These are the activations of a small neural network, seen along a few directions. Each row is one input.
Each table varies a few parts of the input and shows all the possible inputs, shuffled.
A made-up example of a description, with smaller parts first: one of 6 places along a line, together with either a single point or one of 11 places along a line or (one of 3 separate values, together with one of 5 places around a ring).
Shared parts are said once, and a part with two or three values counts as separate values.
(in the rows, 128 means zero)

Other details of the inputs vary at random and push rows far along two fixed directions, the same in every table; ignore that.

Table:
r1: [130  95 178 144 122 175 146 139 104 218 176]
r2: [139  71 189 151 116 164 153 152 114 207 159]
r3: [ 84 177 118  71 185  77  83 128 158 106 114]
r4: [ 64 147 143  78 172 102  61 126 153 130 138]
r5: [140 127  97 145  91 171 173 118 119  84 122]
r6: [122 106 135 122 129 131 129 124 129 122 126]
r7: [102 131 166  84 177  92  85 127 153 157 121]
r8: [155 140  86 165 101 118 180 124 108  98 100]
r9: [119 115 132 124 135 149 131 133 132 129 120]
r10: [124 143  95 116 106  98 128 117 158  59  81]
r11: [ 84 164 138  82 177  82  78 132 145 154 134]
r12: [187  84 175 166 134 187  99 141  96 198 185]
r13: [ 84 126 160  86 180 113  84 128 151 147 146]
r14: [135 111 114 143  99 159 155 123 117  97 115]
r15: [ 97 141 119 107 140 139 113 122 142  91 123]
r16: [135 136  99 130 103 117 145  95 138  69 107]
r17: [ 99 141 113 110 145 140 115 122 149  96 119]
r18: [150 155  51 182  72 124 185 108 107  72 102]
r19: [121 141 141 145 134 109 134 132 107 174 149]
r20: [145 144  96 162 117 119 172 120 115 115 120]
r21: [137  73 186 150 126 163 149 154 122 215 155]
r22: [149 121  51 154  73 143 173 102 132  29  82]
r23: [171 106  84 180  65 193 212 113 110  96 122]
r24: [172  81  95 184  45 160 202 118 113  88 114]
r25: [150 108 171 165 137 128 168 135  96 213 167]
r26: [121 150 111 105 144  96 123 129 135 108 104]
r27: [ 93 153 150  78 175  75  87 154 154 147 117]
r28: [141  71 173 150 139 156 150 124 123 211 171]
r29: [ 83 190 110  90 158  63  92 151 149  75  91]
r30: [119 171  80 131 119  88 140 140 138  67  83]
r31: [169 100  99 176  48 181 207 133 106  93 113]
r32: [105 165 112  86 149  83 105 130 137  87 102]
r33: [141  86 187 136 132 172 154 148 104 210 161]
r34: [133 135  60 162  59 164 166 101 118  44 106]
r35: [131 153 157  93 184 147  36 155 131 144 156]
r36: [ 75 175 108  70 154 114  87 154 168  69  90]
r37: [153 125 100 161  79 131 174 109 102 121 133]
r38: [133  75 169 155 126 155 141 123 117 220 173]
r39: [106 120 183  94 155  92  93 139 150 166 131]
r40: [ 91 140 159  91 167  95  78 117 153 167 138]
r41: [107 146 115  99 142 141 120 139 141 101 106]
r42: [134 117 143 120 124 112 130 114 130 127 118]
r43: [174  80  89 187  51 162 203 118 120  94 109]
r44: [ 82 197 102  83 170  66  87 138 143  67  89]
r45: [154 130  72 164  54 133 172  85 120  58 104]
r46: [171 158  86 127 119 118  72 106 133  46 111]
r47: [187  77 174 161 140 166  92 135 102 199 186]
r48: [194 117 168 172 148 135 105 147  83 211 179]
r49: [204 102 168 162 137 143 108 138  88 207 182]
r50: [132  95 172 147 126 176 149 139 110 225 172]
r51: [ 98 155  75 122 110 141 120 113 143  60 103]
r52: [ 84 164 129  71 178  82  74 112 171 100 110]
r53: [ 97 150 159  84 182  89  94 133 138 158 144]
r54: [106 134 171  92 162  86 102 155 137 171 135]
Description of these inputs: one of 6 places along a line, together with either a single point or (one of 2 separate values, together with one of 4 places along a line).
Question: Changing only the place on the line of 6 turns r48 into r35. The same change can be made to r44. Which row results?
Answer: r33
Question: Which other rows does r43 become when the place on the line of 6 takes its other values? List them by row number.
Answer: r10, r21, r27, r30, r36
Question: A walk changes only the place on the line of 4. It starts at r36 and steps to r41. List the rest of the walk in order.
Answer: r23, r50

Table:
r55: [115 123 157 123 167 143 126 145 122 192 159]
r56: [122 131 101 120 111 141  95 110 144  61 116]
r57: [155 134  80 166  82 168 185 115 102  82 119]
r58: [172  65 190 170 127 162 175 149 101 233 161]
r59: [ 92  98 164 116 124 119 155 126 146 172 132]
r60: [140  90 175 160 115 105 182 127 105 224 152]
r61: [ 91 126 145  78 163 121  90 124 153 119 123]
r62: [107 162 117 106 151 135  90 138 132 118 135]
r63: [150 113 182 131 164 115  79 135 113 208 176]
r64: [100 163 127 102 165 132  65 142 131 123 145]
r65: [170 119  94 161  76 152 180 126 110  79 106]
r66: [133 114 113 158  77 124 200 134 120 118 103]
r67: [114 157 133  96 178  81  89 124 145 128 120]
r68: [111 149 143  94 161 113  75 150 143 123 121]
r69: [114 150 141  99 159 115  62 151 139 118 129]
r70: [167  91 106 166  70 173 167 103 122 102 123]
r71: [110 127 102 112 124 132 130 109 153  74 100]
r72: [146 161  88 128 120 101 105 111 130  72 108]
r73: [142 160  90 123 127  95 121 111 131  73 108]
r74: [110 128 113 150  99 136 190 130 116 141 122]
Question: Changing only one part turns r73 into r65. The same change can be made to r63. Which row results?
Answer: r69
Question: What is each input in this table made of?
Answer: one of 4 separate values, together with either a single point or one of 4 places along a line
Question: A walk changes only the place on the line of 4. It starts at r64 and steps to r62. List the rest of the walk in order.
Answer: r57, r55
